A small network was shown many inputs. Here are its activations along a few directions, one row for each input.
In each table, some parts of the input vary, and every possible input appears once, in random order.
A made-up example of a description, with smaller parts first: one of 4 places along a line, together with either a single point or one of 11 places around a ring or (one of 3 separate values, together with one of 5 places around a ring).
Shared parts are said once, and a part with two or three values counts as separate values.

Other details of the inputs shift rows strongly along two fixed directions, in all tables alike. That doesn't count.

A family of inputs:
r1: [ 2.48  0.79  1.51 -1.87 -3.27 -0.43 -0.74 -1.92  1.22 -1.65  0.51]
r2: [ 1.88  0.90  0.32 -0.93 -2.54 -1.88 -1.31 -1.25  0.42 -0.73  0.78]
r3: [-0.30  1.99  1.19 -0.07 -3.25  0.02  2.06 -2.45  0.84  1.38 -1.30]
r4: [-1.11  0.05  0.31  0.80 -0.34 -0.38  1.62  0.33  0.41  1.03 -0.16]
r5: [ 0.48  0.60 -0.68  0.19 -0.03  1.01  1.84 -0.82  1.09  1.62 -0.28]
r6: [-0.55  0.58 -1.27  0.29  0.03  1.94  0.73  0.13  1.08  0.69 -0.79]
r7: [ 0.92 -1.24 -0.05 -0.65  0.90 -2.26 -1.78  1.86 -0.04 -1.26  0.43]
r8: [ 0.81 -0.18 -1.06 -0.78 -0.24  1.07 -1.08  0.30  0.56 -1.42  0.03]
r9: [-1.06  0.70  0.64  1.12  0.75  1.44  1.18 -1.51 -0.74  0.85 -0.63]
r10: [-2.26  1.11 -2.89  2.50  0.44  3.60  3.90 -0.31  1.72  4.03 -1.86]
r11: [ 0.20 -0.69 -0.30 -0.23  0.03 -1.24 -1.73  1.84 -0.46 -2.17  0.56]
r12: [-1.22  0.00 -1.92  1.44  0.53  2.36  3.00 -0.65  1.71  3.44 -1.32]
r13: [ 0.94  0.38  1.03 -1.05 -1.17 -0.22 -1.39 -1.17 -0.26 -0.72  0.77]
r14: [ 1.45  0.02  0.75 -0.51  0.39 -2.33 -1.96  0.05 -1.16 -2.05  0.47]
r15: [ 1.51 -0.73  0.52 -1.17  0.48  0.00 -1.35 -0.08 -0.10 -1.83  0.95]
r16: [ 2.79 -0.39 -0.57 -1.87 -1.76 -0.68 -1.50 -0.90  1.40 -1.40  0.34]
r17: [ 0.04 -1.07 -0.84  0.57  0.59 -0.75 -0.35  0.84  0.09 -0.23  0.17]
r18: [-0.90  1.78  0.52  0.84 -2.38  0.01  2.50 -2.03  1.11  1.82 -1.36]
r19: [ 1.64 -1.63 -0.04 -1.74  0.66 -0.38 -2.48  0.59 -0.03 -2.47  0.81]
r20: [ 0.65 -0.06 -0.25  0.14  2.07  0.13 -0.64 -0.43 -1.26 -0.50  0.03]
r21: [ 0.79  0.78  1.52 -1.57 -2.59 -1.65 -0.96 -0.73 -0.09 -0.42  0.58]
r22: [-0.61 -0.41 -0.50  0.10  0.25 -0.74 -0.65  2.07 -0.03 -0.90 -0.16]
r23: [ 0.77 -1.00  0.23 -1.07  2.09 -0.28 -2.69  0.59 -1.74 -1.68  1.47]
r24: [ 0.34  1.30 -2.21  0.65 -2.22  2.46  1.92 -1.51  2.13  1.50 -1.14]
r25: [-0.75 -0.26 -0.90  0.54  3.07  0.46 -0.17  0.85 -1.21  1.54  0.49]
r26: [-2.91 -0.16 -0.63  3.04  4.35  0.47  1.94  1.17 -1.92  2.51 -0.93]
r27: [-0.26 -0.35 -0.73 -0.24 -0.17  1.49  1.11 -0.63  1.45  1.09 -0.59]
r28: [ 2.55  1.66  0.69 -1.85 -3.96 -2.34 -1.02 -1.69  1.48 -0.36  0.28]
r29: [-0.32  0.37 -0.15  0.19  0.38  1.70  1.78 -0.78  0.85  1.28 -0.18]
r30: [-2.28 -2.41 -0.40  0.81  7.39  0.36 -2.04  3.46 -3.70 -0.13  1.46]
r31: [ 0.53  0.14  1.53 -0.99 -1.71 -1.09  0.02 -0.02  0.11 -0.56  0.28]
r32: [-1.07 -1.28  0.44 -0.07  0.60 -0.44  0.02  1.58 -0.44  0.10 -0.16]
r33: [-2.18 -0.01 -0.88  1.56 -0.84  0.86  2.87 -0.10  1.36  2.58 -1.12]
r34: [ 2.39  0.97  0.96 -1.85 -1.81 -0.39 -1.29 -2.47  0.32 -1.86  0.02]
r35: [ 0.25 -0.80  0.09 -0.65 -0.14 -0.70 -1.84  1.95 -0.96 -2.36  0.47]
r36: [ 1.12 -0.63  0.57 -1.10 -1.27  0.14 -0.97 -0.58  0.83 -1.11  0.06]
r37: [ 1.92 -0.02 -0.10 -1.31  0.12 -0.85 -2.18 -0.41 -0.46 -1.09  1.13]
r38: [-2.50 -1.31 -0.47  1.43  2.89  1.87  1.29  1.23 -0.30  1.77 -0.71]
r39: [ 1.58  0.84  1.00 -1.62 -0.55 -0.43 -0.82 -1.50  0.34 -1.01 -0.38]
r40: [ 0.36 -1.79  0.74 -1.02  0.11 -1.26 -1.78  1.39 -0.93 -1.98  0.67]
r41: [ 0.92 -0.65 -0.88 -0.06  0.64 -1.43 -2.10  2.04 -0.45 -2.17  0.59]
r42: [ 2.19  0.59  0.52 -0.76 -2.39 -1.75 -0.69 -0.87  0.97 -1.30  0.67]
r43: [-2.05 -0.41  0.22  1.83  2.40 -0.22  0.63  0.69 -1.96  0.30 -0.12]
r44: [ 0.28 -0.97  0.88 -0.17  0.77 -1.66 -1.29  1.27 -1.05 -1.81  1.23]
r45: [-1.42  1.28 -0.97  1.89  1.48  2.08  3.16 -1.57  0.20  3.35 -1.56]
r46: [-1.02  0.87 -0.27  0.49 -2.19  0.84  1.44  0.29  1.15  0.90 -1.13]
r47: [-1.79 -1.67 -0.61  1.33  1.56 -0.10  0.41  1.56 -0.59  0.26  0.14]
r48: [-0.47 -1.07  1.07 -0.42  1.62 -1.39 -2.21  1.48 -2.63 -1.42  1.54]
r49: [-1.67  0.76 -0.74  2.38  0.33  0.93  3.30 -0.27  0.86  3.13 -0.74]
r50: [-2.47 -2.01 -0.77  1.31  5.69  1.20 -1.20  4.27 -2.32 -0.58  0.10]
r51: [ 2.13  1.46  1.50 -2.30 -3.52 -0.96 -1.19 -2.11  1.14 -0.73  0.39]
r52: [-0.55  1.90  0.92  0.40 -1.79  1.28  2.19 -2.80  0.98  1.79 -1.45]
r53: [-0.42 -0.55  0.98  0.05  1.74  0.41  0.06  0.83 -0.63 -0.11  0.35]
r54: [-0.41 -0.11  0.32  0.02 -0.48 -1.12 -0.57  0.00 -0.77 -0.24  0.88]
r55: [-0.20  2.03  0.29 -0.04 -4.24 -0.34  1.92 -2.39  1.81  1.98 -0.42]
r56: [-1.15 -0.30  1.16  0.60  1.44 -0.38 -0.15  0.27 -2.27 -0.54 -0.01]
r57: [ 0.73  2.05 -1.16  0.25 -4.13  0.12  1.71 -1.26  2.93  1.26 -1.40]
r58: [ 2.38 -0.77  0.21 -1.33  0.96 -0.99 -2.20  0.59 -0.48 -2.26  1.31]
r59: [-2.31 -1.31  0.46  1.76  2.64  0.70  0.96  1.65 -2.16  0.50  0.58]
r60: [-0.78  0.33 -0.82  0.76 -0.42  2.12  0.73  0.04  0.57  0.32 -0.61]
Description of these inputs: one of 2 separate values, together with one of 5 places along a line, together with one of 6 places around a ring.
Question: The inputs of r16 and r24 match in every part but the place on the line of 5. If r27 is changed in the same way as r16 into r24, which row does it become?
Answer: r6
Question: The inputs of r9 and r60 match in every part but the place on the line of 5. If r3 is changed in the same way as r9 into r60, which row does it become?
Answer: r46
Question: Change only the place on the ring of 6 in r47. List by row number the other rows that result.
Answer: r16, r17, r19, r36, r40
Question: Change only the choice among 2 separate values in r37. List by row number the other rows that result.
Answer: r25
Question: Change only the choice among 2 separate values in r41. List by row number the other rows that result.
Answer: r57
Question: Change only the place on the line of 5 in r15. List by row number the other rows that result.
Answer: r8, r19, r23, r34
Question: A walk changes only the place on the line of 5. It starts at r18 and steps to r55. List the rest of the walk in order.
Answer: r4, r33, r22

A family of inputs:
r61: [ 4.72 -3.52 -1.44 -4.07  2.66 -2.68 -7.09  4.87  0.34 -6.09  1.99]
r62: [ 2.80 -0.06  2.25 -3.65 -3.66 -1.67 -2.19 -0.86  0.89 -2.94  0.88]
r63: [-4.09 -1.31 -1.37  3.61  6.63  2.57  2.78  0.90 -2.43  4.38 -0.13]
r64: [-3.39 -1.72 -5.14  3.79  5.76  4.90  1.86  3.43  0.13  2.35 -1.32]
r65: [ 0.65 -1.89  1.62 -1.72  1.13 -2.88 -4.44  3.10 -2.34 -4.57  1.32]
r66: [ 0.41  3.21  0.19 -0.06 -6.47  3.12  3.78 -5.42  3.13  2.72 -1.32]
r67: [-2.42 -1.75  0.05  1.32  3.70 -1.07 -0.13  3.11 -1.91  0.35  1.25]
r68: [-0.57 -0.64  1.01 -0.37 -2.29 -0.64  0.41  0.23  0.82 -0.24 -0.48]
r69: [ 2.43  3.64 -0.07 -0.51 -6.56 -0.77  1.99 -4.77  3.13  0.86 -1.16]
r70: [-2.09  1.61 -0.27  2.05 -2.21  1.03  2.59 -0.95  0.64  2.16 -1.17]
r71: [ 3.34  0.67  1.09 -2.19 -2.38 -3.43 -1.80 -1.15  0.95 -1.98  0.80]
r72: [-0.34 -0.89  0.84 -0.44  1.04  0.21 -1.49  1.31 -1.68 -2.24  0.52]
r73: [-3.09 -0.32 -0.93  2.90  2.60  0.40  3.19  1.04 -0.78  3.69 -0.55]
r74: [-0.03  0.79  0.10  0.41 -0.43 -1.52 -0.09  0.33 -0.69  0.27 -0.28]
r75: [ 1.66 -1.74  1.70 -1.90  3.40 -1.97 -3.64  1.97 -1.89 -2.98  1.08]
r76: [ 1.02  1.30  0.15  0.08 -0.21 -0.07 -0.29 -1.92 -0.66  0.46 -0.03]
r77: [-3.07 -0.91 -0.32  2.07  3.01  3.23  2.69 -0.19 -0.86  2.92  0.02]
r78: [ 2.07  3.53  0.54 -1.32 -5.72  1.24  1.85 -5.03  3.20  0.87 -1.41]
Question: The inputs of r75 and r78 match in every part but one. If r68 is changed in the same way as r75 into r78, which row does it become?
Answer: r65
Question: What do these inputs look like to the network?
Answer: one of 2 separate values, together with either a single point or one of 8 places around a ring
